Each row has a name. Each question is about the rows just above it. Places in a row count from 1.

[161 141 139 118 117 180  46 117  78 170 176 154 133 141 109 151 130 109
 162 124  92 135 105  85 139 171 145 140 130 113 118 142 143 101 207 141
 120 160 117 109 129 169 157 103 108 104 136 112 113 142  82 109  52 140
 104  86 151 148] = <101>
[115 152 145 130  93  69  94  99 159 117 154 131 110  96 119  98 160  98
 101 194 150  93 161 137 101  84 124 147  96  84 142 127 115  73 113 129
 175 137 119 137 115 128 148 161  73 133 116 123 170 125  55 165 149  82
 122 157  97 107] = <121>
[161 141 139 118 117 180  46 117  78 170 176 154 133 141 109 151 130 109
 162 124  92 135 105  85 139 171 145 140 130 113 118 142 143 101 207 141
 120 160 117 109 129 169 157 103 108 104 136 112 113 142  82 109  52 140
  88  95 134 136] = <58>
[ 92 133 129 137 116  56 167 119 183  91 107 111 114 100 136  93 145 125
  88 170 167 102 164 165 102  71 113 130 107 112 143 117 110 115  61 121
 162 111 129 148 119  98 118 165 109 149 115 137 163 115 120 164 196  92
 154 169 105 108] = <102>
[106 151 144 130  95  67 100 101 162 114 113 130 110  96 120  96 160 100
  99 193 151  93 161 139 100  81 124 113  95  86 141 127 113  76 113 129
 176 135 120 138 115 124 145 162  75 136 117 124 171 123  59 165 153  82
 125 159  97 106] = <15>
One entry of <101> was changed: [161 141 139 118 117 180  46 117  78 170 176 154 133 141 109 151 130 109
 162 124  92 135 105  85 139 171 145 140 130 113 118 142 143 101 207 141
 120 160 117 109 129 169 157 103 108 104 136 112 113 142  82 109  52 139
 104  86 151 148]. Where, and from what? => 54, [140]
Count the entries of [115 152 145 130  93  69  94  99 159 117 154 131]: => 12
Changed <15>: [106 151 144 130  95  67 100 101 162 114 113 130 110  96 120  96 160 100
  99 193 151  93 161 139 100  81 124 113  95  86 141 127 113  76 113 129
 177 135 120 138 115 124 145 162  75 136 117 124 171 123  59 165 153  82
 125 159  97 106]. Place and old value: => 37, [176]
Whose row is [115 152 145 130  93  69  94  99 159 117 154 131 110  96 119  98 160  98
 101 194 150  93 161 137 101  84 124 147  96  84 142 127 115  73 113 129
 175 137 119 137 115 128 148 161  73 133 116 123 170 125  55 165 149  82
 122 157  97 107]? => <121>
Where does [ 92 133 129 137 116  56 167 119 183  91 107 111 114 100 136  93 144 125
  88 170 167 102 164 165 102  71 113 130 107 112 143 117 110 115  61 121
 162 111 129 148 119  98 118 165 109 149 115 137 163 115 120 164 196  92
 154 169 105 108] differ from <102>, and what was there? => 17, [145]

[127 109 122 128  99 131 128 102 128 128 172 128 145 128 104 146 138  95
 128 117  68 135 103  81 126 109 116 166 145 128  86 111 166 128 102 124
 143 140] = <97>
[114 131 160 128 115 140 128  94 141 128 165 149 133 153 125 120 131 121
 128 122 132 112 141 128 128 140 142 176 119 128 107 135 124 128 149 136
 169 117] = <4>
[128 104 186 136 133 124 145 144 182 156 107 139 119 159 147 116  95 153
 157 125 139 167 128  94 128 116 136 128 119 181 151  57 127 126 128 143
 144 120] = <177>
[105 115  92 131 102  84 129 128 145 121 128 135 178 153  84 122 131 128
 163 128 159 172 103 132  84 112  84 128 128 129 149 182 107 124 123 128
 134  98] = <164>
[128 113 101 106 138 157 104  51  98  96  88 179 112 107  76 135  93 132
  71 102 126 141 106 144 121 121 120 161 149  86 106 165 154  84  96 126
 141 106] = <90>
[128 123 144  95 160 101 128 128 100 150 151 120 130 159 127 143 180 133
 117 131 128 128 184 128  85 118 121 145 128 152 122 111  87 128 121 146
 115 128] = <78>
[128 180  88 148 119 114  97 128 128 128 142 114 128 126  86 122 140 112
 140 136 131 161 116 127 115 128  93 114 128 121 126 151 149 169 149 168
 128 128] = <80>
[118 144 128 109 109 159  96 149 102 152 126 128 117 110 128 128 128 148
 121 155 153 160 134 131 142 128 125 188  93 128  80 121 128 143 128 103
 113 115] = <159>
Count the entries of [127 109 122 128  99 131 128 102 128 128 172 128 145 128 104 146 138  95]: => 18
[128 113 101 106 138 157 104  51  98  96  88 179 112 107  76 135  93 132
  71 102 126 141 106 144 121 121 120 161 149  86 106 165 154  84  96 126
 141 106] is in which row? => <90>
Which row holds [127 109 122 128  99 131 128 102 128 128 172 128 145 128 104 146 138  95
 128 117  68 135 103  81 126 109 116 166 145 128  86 111 166 128 102 124
 143 140]? => <97>
Whose row is [105 115  92 131 102  84 129 128 145 121 128 135 178 153  84 122 131 128
 163 128 159 172 103 132  84 112  84 128 128 129 149 182 107 124 123 128
 134  98]? => <164>
One entry of <80> was changed: [128 180  88 148 119 114  97 128 128 128 142 114 128 126  86 122 140 112
 140 136 131 161 116 127 115 128  93 114 128 121 125 151 149 169 149 168
 128 128]. Where, and from what? => 31, [126]
Count the entries of [128 123 144  95 160 101 128 128 100 150 151 120 130 159 127 143 180]: => 17

[ 33 103 104  45 151] : <115>
[114  52 180  95 129] : <75>
[ 55 132  90  69 125] : <184>
[ 53 106 109  60 160] : <72>
[117  82 117 119  96] : <77>
[108 164 103 122 134] : <165>
[ 63  68 158  55 155] : <106>
[117 212  40 149  98] : <187>
[196 133 133 188 103] : <83>
[ 98 201  44 133  44] : <188>
Count the entries of [63 68]: => 2
Repeated in <77>: => [117]
Repeated in <188>: => [44]
Where does [195 133 133 188 103] differ from <83>, and what was there? => 1, [196]
Which value appears more than once in <83>? => [133]

[ 98  48 159  48 164] : <73>
[ 98  48 159  56 187] : <55>
[ 98  56 159  48 164] : <79>
Count the entries of [ 98  48 159  56 187]: => 5
Number of entries in [ 98  56 159  48]: => 4
How many entries does [ 98  48 159] have? => 3
Changed <55>: [ 98  48 159  57 187]. Place and old value: => 4, [56]
How many entries does [ 98  48 159] have? => 3
Count the entries of [98 48]: => 2

[121 114 120 100 153 121  89 121 146  98  87  82 116 110 143 160 108 112
  60 105 130 121  97]  <9>
[177  77  89 145 169 141 109 140 114  87 128 107 110 141 185 156 107  78
 105 137 149  92  61]  <150>
[ 41 192 172  49  94  91  87  90 167 150  61  79 137  65  50 119 120 183
  57  66  79 182 186]  <56>
[ 58 143 128 110  51  96 141  96  91 150 132 149 119 103  50  52 127 143
 170 111  82 128 166]  <35>
[144  99 111 106 149 119  93 120 136  91  91  88 109 115 144 155 107 101
  67 110 133 106  87]  <127>
[ 56 144 128 109  49  95 141  95  90 150 133 149 119 103  48  50 127 144
 171 110  80 128 167]  <141>
Where does [177  77  89 145 169 141 109 141 114  87 128 107 110 141 185 156 107  78
 105 137 149  92  61] differ from <150>, and what was there? => 8, [140]
The value that <9> holds more than once: => [121]
How many entries does [177] have? => 1
One entry of <9> was changed: [121 114 120 100 153 121  89 121 146  98  87  83 116 110 143 160 108 112
  60 105 130 121  97]. Where, and from what? => 12, [82]
Where does [177  77  89 145 169 141 109 140 114  87 128 106 110 141 185 156 107  78
 105 137 149  92  61] differ from <150>, and what was there? => 12, [107]
One entry of <9> was changed: [121 114 120 100 153 121  89 121 146  99  87  82 116 110 143 160 108 112
  60 105 130 121  97]. Where, and from what? => 10, [98]
Where does [ 56 144 128 109  49  95 141  95  90 150 133 149 119 103  48  50 127 144
 170 110  80 128 167] differ from <141>, and what was there? => 19, [171]

[125 125 135 131 129 128 130 125 126 123 133 128] -> <107>
[ 70 153 137  28 111 111 155 133 135 139  53 126] -> <116>
[117 144 155 129 116 128 155 117 117 139 155 119] -> <54>
[113 115 140 138 133 134 138 111 124 113 156 128] -> <31>
[128 144 140 129 116 125 155 126 117 139 123 119] -> <130>
[128 144 126 129 116 134 155 126 117 139 123 126] -> <158>
[106 128 114 125 135 124 120 123 117 112 133 142] -> <28>
How many entries does [ 70 153 137  28 111 111 155 133] have? => 8
Which value appears more than once in <158>? => [126]
One entry of <107> was changed: [125 125 136 131 129 128 130 125 126 123 133 128]. Where, and from what? => 3, [135]
How many entries does [128 144 140 129 116 125 155 126 117 139 123 119] have? => 12
The value that <116> holds more than once: => [111]
[ 70 153 137  28 111 111 155 133 135 139  53 126] is in which row? => <116>
Whose row is [128 144 126 129 116 134 155 126 117 139 123 126]? => <158>

[ 51  76 141 128 158 139 138] : <76>
[ 78 115 129 115 158 141 149] : <11>
[ 58  48 143  91 178 172 157] : <153>
[119  56 174 197  96  65  88] : <105>
[ 86 104 140 124 157 127 149] : <160>
[ 87 100 140 123 126 132 126] : <22>
[ 58  48 143 124 178 172 157] : <169>
[ 86 104 140 129 157 127 149] : <33>
[ 95  98 146 156 107 106 146] : <68>
[119  56 174  93  96  65  88] : <199>
Changed <105>: [119  56 174 197  96  65  87]. Place and old value: => 7, [88]
Repeated in <68>: => [146]
How many entries does [ 87 100 140 123] have? => 4
How many entries does [ 86 104 140 129 157 127] have? => 6

[145 168  84 185  91  98] = <126>
[ 99  71 161 172 195 172] = <132>
[129 180 105 188  79  96] = <112>
[212  71  56  90 119 109] = <157>
[203  61 203  53 203 183] = <70>
[152 177  94 186  92  84] = <57>
Where does [100  71 161 172 195 172] differ from <132>, and what was there? => 1, [99]
Count the entries of [145 168  84 185  91]: => 5
Which value appears more than once in <132>? => [172]
One entry of <126> was changed: [145 168  83 185  91  98]. Where, and from what? => 3, [84]
How many entries does [ 99  71 161 172 195] have? => 5
Changed <112>: [129 180 105 188  79  97]. Place and old value: => 6, [96]
The value that <70> holds more than once: => [203]

[147  96  74 164 197 170  95  67  95 133 138 181 140  89 179 145 174  55
  76 179  61 114 168  99  58  76  99 152 163 158  60 187 114] : <117>
[ 68 122 151 115  88 100 126 140 142 144  88  77 138 138  82  90  91 154
 175  99 152 129 113 135 150 156 171 111  81  90 144  91 112] : <137>
[ 75  66  69 199 210 174  75  37 106 182  95 157 185  77 166 113 169  38
 129 195  51 123 197 100  44  88 171 159 127 130 195 200  80] : <30>
[183 164 146  40  38  67 155 184 117  40 154  96  40 145  87 135  77 175
  80  48 165 107  39 127 175 127  41  77 125 115 185  48 154] : <37>
[183 164 146  40  38  67 155 184 117  40 154  96  40 145  87 135  77 175
  80  48 165 107  39 127 175 127  41  77 125 115 132  79  99] : <2>
Changed <117>: [147  96  74 164 197 170  95  67  95 133 138 181 140  89 179 145 174  55
  76 179  61 114 168  99  58  76  99 152 163 158  60 187 115]. Place and old value: => 33, [114]
Whose row is [147  96  74 164 197 170  95  67  95 133 138 181 140  89 179 145 174  55
  76 179  61 114 168  99  58  76  99 152 163 158  60 187 114]? => <117>

[ 93 102 116 106  23 200 227  56  35  69] -> <84>
[ 42 110  77  77  26 191 190  62  74  61] -> <46>
[ 93  89 125 101  31 186  89  62  25  71] -> <110>
One entry of <84> was changed: [ 93 102 115 106  23 200 227  56  35  69]. Where, and from what? => 3, [116]
Repeated in <110>: => [89]
Count the entries of [ 93  89 125 101  31]: => 5

[155 117  91 130 164 133  99 158 138 111] -> <114>
[ 91 117  91 130 164 133  99 118 138 178] -> <74>
[187 104 139 112 102 102 134 158  82 113] -> <94>
[155 155  91 130 164 155 155 155 138 111] -> <36>
Repeated in <36>: => [155]
Repeated in <74>: => [91]
How many entries does [ 91 117  91 130 164 133  99 118 138 178] have? => 10
One entry of <114> was changed: [155 116  91 130 164 133  99 158 138 111]. Where, and from what? => 2, [117]
Changed <36>: [155 155  91 130 164 155 155 155 138 110]. Place and old value: => 10, [111]
Which value appears more than once in <94>? => [102]
Whose row is [155 117  91 130 164 133  99 158 138 111]? => <114>

